A small network was shown many inputs. Here are its activations along a few directions, one row for each input.
In each table, some parts of the input vary, and every possible input appears once, in random order.
Descriptions start from the smaller parts, as in this example, which fits no table here: one of 3 separate values, together with either a single point or one of 11 places around a ring or (one of 4 places along a line, together with one of 8 places around a ring).
Shared parts are said once, and a part with two or three values counts as separate values.

Other details of the inputs vary at random and push rows far along two fixed directions, the same in every table; ignore that.

Table:
r1: [ 52 -26   4 -26  28 -12  20  -7   5  -3 -12   3  61   7  25  20]
r2: [-26  13   2  30 -66  29  39   7  22   7   0  12 -23 -35   2 -66]
r3: [-23  12  13  31 -72  34  34  20  31   8   2   4 -13 -34   5 -64]
r4: [-56  25 -21  41 -78  48 -54  38 -17  33  20 -27 -55 -44 -52 -61]
r5: [-10  -3  35 -11  11 -39  41 -47  35 -34  36   0  62  39  81  22]
r6: [ -9   7 -19  -8  44 -12 -60   5 -39   3  -2  -9 -43  18 -41  42]
r7: [-32  16   1  32 -64  29  36   6  20   7   1  14 -34 -33  -1 -65]
r8: [ -7   3 -34 -13  37  -9 -69   1 -48  14   0 -11 -28  10 -39  33]
r9: [-87  33  28  44 -88  12  22 -10  44 -14  54 -15 -20 -10  42 -60]
r10: [ 59 -28  19 -24  19 -12  59 -13  29 -11 -19  15  75   5  46   7]
r11: [-14   8 -31 -10  45 -12 -57  -5 -47   7  -2  -1 -47  14 -42  37]
r12: [-15   9 -21  -9  43 -12 -63   5 -39   5  -3  -6 -47  16 -39  43]
r13: [-11   5 -25 -14  38  -8 -70   9 -39   9  -3 -12 -33  12 -38  40]
r14: [ 47 -20  30 -21  29 -17  61 -10  36 -20 -23  23  49  15  46  21]
r15: [ -5   4 -27  -5  38 -11 -57  -2 -51   6   4 -16 -35  18 -52  35]
r16: [-28  17   4  34 -56  28  37   4  15   3   3  12 -37 -28 -10 -60]
r17: [ 41 -17  16 -15  40 -20  16  -5   6 -14 -10  -2  31  24   7  36]
r18: [-14   6  15  28 -72  34  40  20  36   7   1   2   2 -37   9 -64]
r19: [ 35 -16  13 -24  38 -19  21  -6  13 -13 -18  12  31  16  22  34]
r20: [ 72 -34  35 -25  16 -10  68  -2  45 -13 -19   9  97   6  57  11]
r21: [ 29 -13   1 -22  42 -20  18 -16  -1  -9 -15  17  17  17  14  30]
r22: [  2  -3 -37 -13  29   0 -83   9 -54  22   5 -24 -10   3 -43  27]
Description of these inputs: one of 2 separate values, together with either a single point or one of 10 places along a line.
- Changing only the choice among 2 separate values turns r16 into r6. The same change can be made to r15. Which row results? => r17

Table:
r23: [-14  18 -15   9  24   1 -23  12 -27  -1 -22  13 -84   3 -63  18]
r24: [-21   6  30  11 -33   9  35   2  45 -10   4  12   9  -9  42 -25]
r25: [ 34 -13 -21 -26  47 -12  -9 -16 -25   7 -14  12  23  10  -2  24]
r26: [-45  14 -29   1   6  -7 -46 -16 -44   6  18  -9 -41  14 -21   7]
r27: [ -7   7 -16   2   5  14 -64  28 -27  21  -2 -21 -25  -8 -42  16]
r28: [ -5   5 -31   9   7   8 -52   3 -47  19   6 -13 -31  -4 -49  -3]
r29: [ 28 -10  17  12 -33  19  42  13  26  -1  -3  -3  33 -20   5 -34]
r30: [ -6   0  30  17 -34   2  44  -3  36 -15  18 -10  23   0  24 -22]
r31: [-22   5 -42  -5  -2  11 -56   9 -36  19  -4  -7 -43 -18 -37   1]
r32: [ -9   4  34  15 -37   8  36  11  44 -13   6  -6  17  -1  33 -26]
r33: [100 -47   8 -77 118 -52  -1  -9  -3 -11 -39  14  98  45  40 107]
r34: [-13   3  22  22 -37   0  51 -21  24 -12  19   3  15   1  26 -34]
r35: [-20   8  14  10 -33   0  43 -13  33 -11  13  15   5 -13  46 -29]
- Describe the family of inputs behind these rows. => either a single point or (one of 2 separate values, together with one of 6 places around a ring)
- Which other rows does r33 become when the choice among 2 separate values takes its other values? List them by row number. => r24

Table:
r36: [ 13  -7  23  -1 -39   9  67   3  55  -7 -10  16  36 -23  55 -27]
r37: [-15   6 -18 -16  29 -18 -37 -17 -24   0   8  -2  -6  24   7  26]
r38: [-14  11 -28   3   8   8 -38   2 -34  21  -7   4 -39  -9 -43  -3]
r39: [ -4  -4  -9 -19  29 -13 -42  15  -7   2 -13  -8 -12  10  -7  36]
r40: [  2   1   0  12 -34  14  44  -7   9   4  -3   5   6 -13  -2 -40]
r41: [ 40 -27  -1 -33  83 -44   0 -32 -21 -14   0   1  44  38  15  62]
r42: [-40  13  -6  19 -20   8 -55  10 -16   9  22 -25 -33  -3 -34  -3]
r43: [-14  -1   7  19 -35   8  21  -2  22  -1  17 -11  16 -13  24 -31]
r44: [-25   8 -16  14 -22  14 -51  24 -22  12   8 -24 -27 -10 -42 -11]
r45: [ -9   5   4  -9  42 -10 -31   7 -13  -9   8  -6 -17  27  -9  36]
r46: [ 37  -8  51  -1  -8 -18 103 -20  54 -29 -11  28  57  10  67 -14]
r47: [-25   7  -7  11 -24  13  21  -2   8   2  -7  17 -28 -22  -3 -23]
r48: [-24   8 -21  12 -32  20 -35  15 -22  18  17 -19 -19 -18 -26 -17]
r49: [  8  -2  20  22 -32   0  64 -12  33 -16   3   4  13  -3  20 -36]
r50: [  5   2   0  15 -23  16  22  10   6   6 -11  15 -18 -17 -15 -27]
r51: [  6   1   2   0  35 -14 -33  -3 -18  -8   7 -22  -7  23 -20  33]
r52: [ 62 -29  -4 -36  73 -34   1 -14 -21 -14 -13   0  40  36  -4  61]
r53: [-37  18 -14   0  -2  -2 -53   3 -21   8  22 -12 -26   4 -11  17]
r54: [-14   7  -1  13 -29  20 -23  28   2  16  -5  -4 -20 -21 -21 -24]
r55: [ 18  -5  14   2 -34  19  46  11  36  10  -6  11  32 -25  32 -35]
r56: [ 50 -23  -2 -40  77 -37   0 -14  -6 -19 -23  16  21  32  10  71]
r57: [-31  11 -28 -10   2   8 -48  -3 -27  11   4   1 -43 -11 -19   5]
r58: [ 81 -37  -1 -57  97 -42   0 -24 -13  -8 -27  18  80  33  39  69]
r59: [-30  16   4  16 -25   3  20 -13   5  -4   8  11 -16  -4   4 -21]
r60: [ -4   9   4  20 -18  24  -9  23  -3  11  -8   0 -27 -18 -26 -19]
r61: [-19  13 -11   3  12   7 -40  20 -14   2  -6  -4 -46   0 -29  14]
r62: [-38  16  -4   4  -1  -5 -54  13 -14   5  14 -16 -31  10 -19  17]
r63: [-26   6  -5  17 -36  13   4 -17   3   2  20  -4  -6 -11   6 -37]
r64: [ 21  -5  31  15 -33  22  57   9  27  -7  -6  -2  22 -12   9 -31]
r65: [ 24 -13  14   4 -40  13  76 -10  35  -3  -2  14  53 -13  45 -49]
- Changing only one part turns r65 into r52. The same change can be made to r57. Which row results? => r56
- Describe the family of inputs behind these rows. => one of 5 places around a ring, together with one of 6 places around a ring
- Which other rows does r60 become when the place on the ring of 6 takes its other values? List them by row number. => r38, r50, r54, r55, r58
